These are the activations of a small neural network, seen along a few directions. Each row is one input.
In each table, some parts of the input vary, and every possible input appears once, in random order.
Descriptions start from the smaller parts, as in this example, which fits no table here: values(3) and (point or line(11) or (line(4) and ring(8))).
Shared parts are said once, and a part with two or three values counts as separate values.
In the rows, zero is written as 128.

Other details of the inputs shift rows strongly along two fixed directions, in all tables alike. That doesn't count.

A family of inputs:
row 1: [122 112  75 149 106 124 140 153  91 117 103  85]
row 2: [149 150 205  97 122 131 131 136 150 146 104 175]
row 3: [105 123  71 161 121 124 134 138 110 120 139  80]
row 4: [132 126 111 141 143 117  91  90 161 110 157 165]
row 5: [126 147 178  97 100 154 170 217  83 157  71  81]
row 6: [167 145 208  94 113 129 141 131 130 156  87 147]
row 7: [106 124  91 135 128 127 146 166 108 122 134  92]
row 8: [115 129 141 145 137 128 112  95 158 124 161 140]
row 9: [167 141 204 101 114 124 138 130 138 162 103 161]
row 10: [130 116 128 142 131 120 107  87 155 109 156 164]
row 11: [123 139 127 137 163 117  92  73 176 119 174 154]
row 12: [154 115 181  87  91 154 176 210  64 149  58  88]
row 13: [128 122 122 133 127 120 108  87 160 125 139 155]
row 14: [105 129  84 148 148 121 102 107 138 110 159 112]
row 15: [152 150 218  88 127 140 139 124 155 172 122 150]
row 16: [125 123  71 159 122 138 147 154  65 124 100 125]
row 17: [144 123 129 141 145 103 108  67 170 123 150 168]
row 18: [107 126  99 137 117 137 137 143 118 132 132  90]
row 19: [103 120  79 140 138 125 142 151 114 112 137  89]
row 20: [104 125  87 134 122 131 135 137 113 123 134  84]
row 21: [109 112  92 154 139 121 122 110 138 112 175 119]
row 22: [103 129  91 132 134 128 144 156 109 113 127  86]
row 23: [151 150 204  96 138 140 126 136 146 160 123 144]
row 24: [135 142 163  96  90 157 168 202  86 162  91  80]
row 25: [131 120 113 131 144 109 103  61 173 113 154 163]
row 26: [160 128 212  96 115 135 135 134 134 151 110 164]
row 27: [136 116 121 129 145 111 107  67 174 121 155 168]
row 28: [161 135 201  85 110 134 140 139 138 164 102 159]
row 29: [123 106  64 125 112 135 145 193  63 106  88  59]
row 30: [168 150 211 102 106 131 136 133 138 160  97 161]
row 31: [147 154 189 110 127 130 137 122 140 155 121 131]
row 32: [112 109  69 136 123 119 144 164 100 106 118 102]
row 33: [114 108  73 136 134 117 139 147 112 101 119 107]
row 34: [113 101  82 142 118 127 132 137  97 100 118  96]
row 35: [117 128 110 141 145 116 112  81 171 130 182 147]
row 36: [119 109  69 138 109 127 134 142 108 113 125 103]
row 37: [131 132 114 145 148 130 104  67 152 131 150 208]
row 38: [126 122 109 145 145 116  88  88 160 110 148 159]
row 39: [ 97 133  95 144 145 118 121 116 139 110 148 116]
row 40: [109 119  87 145 133 117 119 123 134 103 128 131]
row 41: [134 118 110 137 148 111  95  93 159 115 158 164]
row 42: [148 154 209  87 122 142 142 132 143 166 113 135]
row 43: [107 115  90 146 114 139 144 160  97 114 140  79]
row 44: [105 115  73 137 128 118 132 144 108  99 112 104]
row 45: [124 124 142 140 154 120 111  74 172 121 178 155]
row 46: [131 126 127 156 151 134 104  74 138 117 151 206]
row 47: [152 162 219  97 127 144 121 139 151 164 125 155]
row 48: [162 147 211  97 111 129 135 130 130 158  85 149]
row 49: [130 108  87 135 142 119 111 120 129 108 135 126]
row 50: [106 124  82 144 126 137 126 163 102 120 130  77]
row 51: [114 128  84 157 150 129 121 115 114 110 130 176]
row 52: [157 150 188 112 136 151 118 135 113 153  98 195]
row 53: [116 101  86 142 105 136 142 163  85 108 106  86]
row 54: [120  99  83 133 114 131 145 154  85 102 109  84]
row 55: [100 114  87 144 121 134 140 151  95 111 132  71]
row 56: [147 140 172  98  99 149 178 206  75 166  77  69]
row 57: [111 119 107 143 139 127 126 111 132 110 155 108]
row 58: [150 146 201  91 131 126 132 127 148 140  98 167]
row 59: [112 145 128 143 150 117 109  92 175 119 171 159]
row 60: [142 143 173 103 123 142 137 170 117 157 118 117]
row 61: [135 148 167 115 114 135 146 151 111 153 105 102]
row 62: [118 110  84 127 111 127 136 142 101 116 107  94]
row 63: [125 144 126 155 143 112 104  70 176 127 179 157]
row 64: [130 126 122 132 147 115  90  86 157 112 141 159]
row 65: [116 125  84 158 138 112 123 106 140 122 169 117]
Description of these inputs: values(5) and (point or (values(2) and ring(6))).
- Changing only the values(5) part turns row 50 into row 3. The same change can be made to row 11. Which row results? => row 31
- Change only the ring(6) part in row 12. List by row number the other rows that result. => row 10, row 26, row 34, row 53, row 54
- Change only the values(2) part in row 6. List by row number the other rows that result. => row 31
- Change only the values(5) part in row 2. List by row number the other rows that result. => row 4, row 10, row 30, row 36
- Change only the values(5) part in row 41. List by row number the other rows that result. => row 9, row 26, row 28, row 32
